Each row below holds a small network's activations on one input, seen along a few directions.
In each table, some parts of the input vary, and every possible input appears once, in random order.
Descriptions start from the smaller parts, as in this example, which fits no table here: one of 6 places along a line, together with either a single point or one of 9 places along a line or (one of 3 separate values, together with one of 8 places around a ring).
Shared parts are said once, and a part with two or three values counts as separate values.

Table:
r1: [-63 -37 -11  -3 -31  30 -18  51  27 -17  -8  16   8 -26 -23 -13  -5]
r2: [ 22 -32   1  15  24  44 -25  63   2 -59 -28  -3   7  12  50  -6  23]
r3: [-68  17  14 -22 -44  -8   8 -15  13  15  -5  27  16 -15 -59  -5  -6]
r4: [   2  -18   37  -51   11  -45   91  -24  -47   39   65  -90  -68   94
   -8   19 -100]
r5: [ 38  39  35 -10 -12  -9  -7 -65 -24  -2   6  24  30  11 -11   6  -7]
r6: [-58 -32 -31  39 -11  14 -44  48   1  23 -25   4  23 -18  -7  -3  19]
r7: [  0  48 -34  13  55 -61  89  -1   7  84  66 -11 -95 116  17  26 -85]
r8: [ 12 -40  -8 -10  -3  25  -1  72  33 -55 -15  -3 -23 -33  34 -11  33]
r9: [-58  23  -7  22 -31 -23 -18 -27 -10  58 -23  10  28  -6 -48   1  13]
r10: [ 67   0 -26   9  41  -3 -11 -25  -3  -7   0 -13  -8 -44  40  -4  43]
r11: [ 30  27  21 -38 -27 -21  21 -54  18   4  21  25   6 -33 -30  -8   1]
r12: [ 63  -5   3 -31  22  17  17 -14  26 -48  19  -2 -21 -48  24 -16  25]
r13: [-55 -22   6  28 -19  42 -40  42 -14 -17 -26  12  35  16  -4   8 -13]
r14: [ 37  37  -4  10 -13 -37   0 -64  -9  38   7   9  17 -23 -19  -9  20]
r15: [ 23 -40 -43  25  20  18 -27  68   7 -15 -30 -17   0 -24  43  -5  52]
r16: [ 67   6  17  -2  46  17 -12 -25  -9 -54   0  -4   2  -9  43   9  11]
r17: [-58  30  28   5 -29   0 -24 -29 -19  11 -24  16  45  29 -42  11 -25]
Describe the family of inputs behind these rows. -> either one of 2 separate values or (one of 3 separate values, together with one of 5 places around a ring)
Change only the choice among 3 separate values in r11. List by row number the other rows that result. -> r5, r14

Table:
r18: [ 27  42  43 -52  -4 -59  85 -98 -15  36  58 -23 -49  53 -37   3 -65]
r19: [-64 -11  10   4 -55  14 -22  25  -5  14 -23  10  33 -19 -40  -3  13]
r20: [-65 -11   6   4 -45  12 -40  18 -16   1 -23   5  41  -5 -31  -1   8]
r21: [ -6  33 -31  20  36 -42  38  -7  -9  70  26 -12 -54  79   2  19 -49]
r22: [ 52  -9 -19  14   7  23 -24  15  14 -29  -9   9  24 -73  21 -19  64]
r23: [-29 -41   6  -9 -16  21   1  45   6 -16   2 -18  -9  -6  -1   1 -21]
r24: [-10  18 -33  15  29 -47  37  -8 -16  87  42 -29 -49  69   8  10 -46]
r25: [ 44 -34   2   0  31  28  -8  37  -2 -49 -15 -17  -3  -2  56  -1  20]
r26: [ 52  -6 -19  18  19  22 -41   6   4 -41 -13   2  33 -63  27 -16  58]
r27: [-10  19 -39   5  25 -60  45  -6   9  81  39 -16 -65  66  -2   9 -43]
r28: [-59   1   8  17 -43  28 -31  14   1  -7 -34  24  34   7 -35   4  11]
r29: [ 34 -38  -6  -2  24  36  -3  29   0 -49 -15 -37 -12 -15  51  -2  27]
r30: [ 39 -23  -6  -5  28  30  -5  41   6 -50 -14  -3  -4  -5  57   0  17]
r31: [ 30  44  40 -52 -11 -55  81 -91 -24  48  60 -31 -38  42 -34  11 -65]
r32: [ -8  19 -40   9  20 -58  45  -3  -9  87  38 -25 -58  55  -2  16 -49]
r33: [-24 -31   7   4  -2  35 -10  36   5 -33  -7   4  -8  19   4   8 -26]
r34: [-35 -27  10  -6   3  12   1  47   8 -39  -1   5  -7   6   3   1 -30]
r35: [ -2  21 -25  25  35 -47  35 -13 -18  73  27 -22 -54  82   2  17 -46]
r36: [-20   3 -15   7 -24   5 -40  -8  20 -10 -35  31  44 -58 -21 -13  49]
r37: [-13  14 -14  20 -17  20 -50  -6   8  -7 -39  43  60 -43 -12  -5  37]
r38: [-23  10 -11  18 -16  24 -38  -5  21  -4 -31  47  46 -56 -13  -5  48]
r39: [-21   1 -12  17 -16  13 -49 -11  -5  -3 -36  15  63 -54 -17  -9  42]
r40: [-57  -6  18  15 -42  23 -42  17  -7   4 -28  15  41   5 -31   0  11]
r41: [ 50 -11 -23  13   7  22 -25   7  27 -42 -13  21   9 -64  22 -24  67]
r42: [-32 -39  12  -4  -8  21 -14  37  -7 -20  -1 -21   2   5  10   1 -23]
r43: [ 31  44  44 -48  -1 -49  68 -96 -35  46  68 -32 -29  56 -25   7 -69]
r44: [ 37 -37  -8 -13  23  26   5  43   1 -49 -15 -27 -20 -28  37  -5  31]
r45: [-70   6  15   7 -46  14 -25  24   7  -5 -23  27  29  -9 -31   0  10]
r46: [-13   5  -5  21 -15  13 -59 -10  -3  -4 -43  29  62 -44 -13  -3  40]
r47: [ 29 -25   4 -10  31  26   3  50  14 -46  -7  -2 -16 -18  54  -5  21]
r48: [-15  31 -30  16  36 -60  52  -2   1  67  34  -9 -56  69   1  15 -49]
r49: [ 58  -2  -5  27  20  29 -47   6  12 -31 -20  12  34 -52  31 -10  60]
r50: [  33   48   53  -37    2  -53   66 -100  -37   41   46  -27  -30   65
  -29   16  -73]
r51: [-30 -41   4 -13 -12   9  -2  42  18 -26  -1  -3 -14   3   0  -3 -21]
r52: [ 22  55  45 -49   0 -56  75 -93 -20  34  55  -9 -48  52 -27  17 -73]
r53: [ 57   5 -14  20  25  26 -41  11  14 -46 -17  28  31 -48  29  -8  58]
r54: [ 35 -40  -9 -16  22  25   7  40  15 -52  -8  -8 -29 -18  43 -15  33]
r55: [-22 -37  18   2   5  24 -14  39  -7 -28  -5  -7   4  20   5   0 -22]
r56: [-19  -5 -18  15 -21  22 -34  -9   6  -2 -39  21  44 -64 -31  -6  52]
r57: [-65  -9   3   3 -55   9 -22  18  15   2 -24  18  25 -10 -38  -7  11]
r58: [ 47   3 -17  17  18  16 -28  15  22 -45 -11  33  21 -62  29 -15  55]
r59: [ 33  61  48 -40   2 -42  72 -96 -16  39  54 -19 -28  64 -26  18 -72]
Describe the family of inputs behind these rows. -> one of 6 places around a ring, together with either one of 2 separate values or one of 5 places around a ring
The inputs of r56 and r38 match in every part but the place on the ring of 6. If r44 is changed in the same way as r56 into r38, which row does it become? -> r47
Change only the choice among 2 separate values in r18. List by row number the other rows that result. -> r27
Change only the choice among 2 separate values in r24. List by row number the other rows that result. -> r43

Table:
r60: [-35 -21 -15  -8  26 -12  44  56  19  28  20 -26 -65  63  24  19 -53]
r61: [-22 -37 -31  47  21  54 -24  97  23 -10 -21  -1 -12  25  46   6   7]
r62: [ 90  37   2 -27  39 -40  47 -61  -4   0  36  -5 -33  -2  23   4  -3]
r63: [-51  56  38 -23 -54 -52  39 -81 -22  62  40  18   0  48 -79  13 -74]
r64: [ 81   5 -18  -4  35  11  -7 -13  -5 -39 -16  -5  11 -58  41  -8  71]
r65: [-57  13   5  22 -57  22 -56   0  -4  14 -43  38  74 -32 -47  -8  43]
r66: [-48  41  14  -7 -46 -32  -9 -52  -1  77  10  25  40   9 -59   5 -21]
r67: [-25 -82 -23  30   9  75 -52 119  27 -61 -34  -8  10 -33  49  -6  24]
r68: [  83   44   26  -49   43  -67   78 -104  -24   18   55  -37  -59   41
    3    4  -42]
r69: [ -39   -7    3   -6   26  -35   74   13   -6   36   45  -42  -96  111
   -1   20 -102]
r70: [ 86 -28  -9   5  22  32 -48   7  -9 -85 -30  -5  40 -89  44 -27  89]
r71: [-61 -20   6  19 -62  45 -88  18   5 -41 -61  48  91 -84 -44 -20  61]
Describe the family of inputs behind these rows. -> one of 3 separate values, together with one of 4 places along a line
The inputs of r66 and r65 match in every part but the place on the line of 4. If r62 is changed in the same way as r66 into r65, which row does it become? -> r64
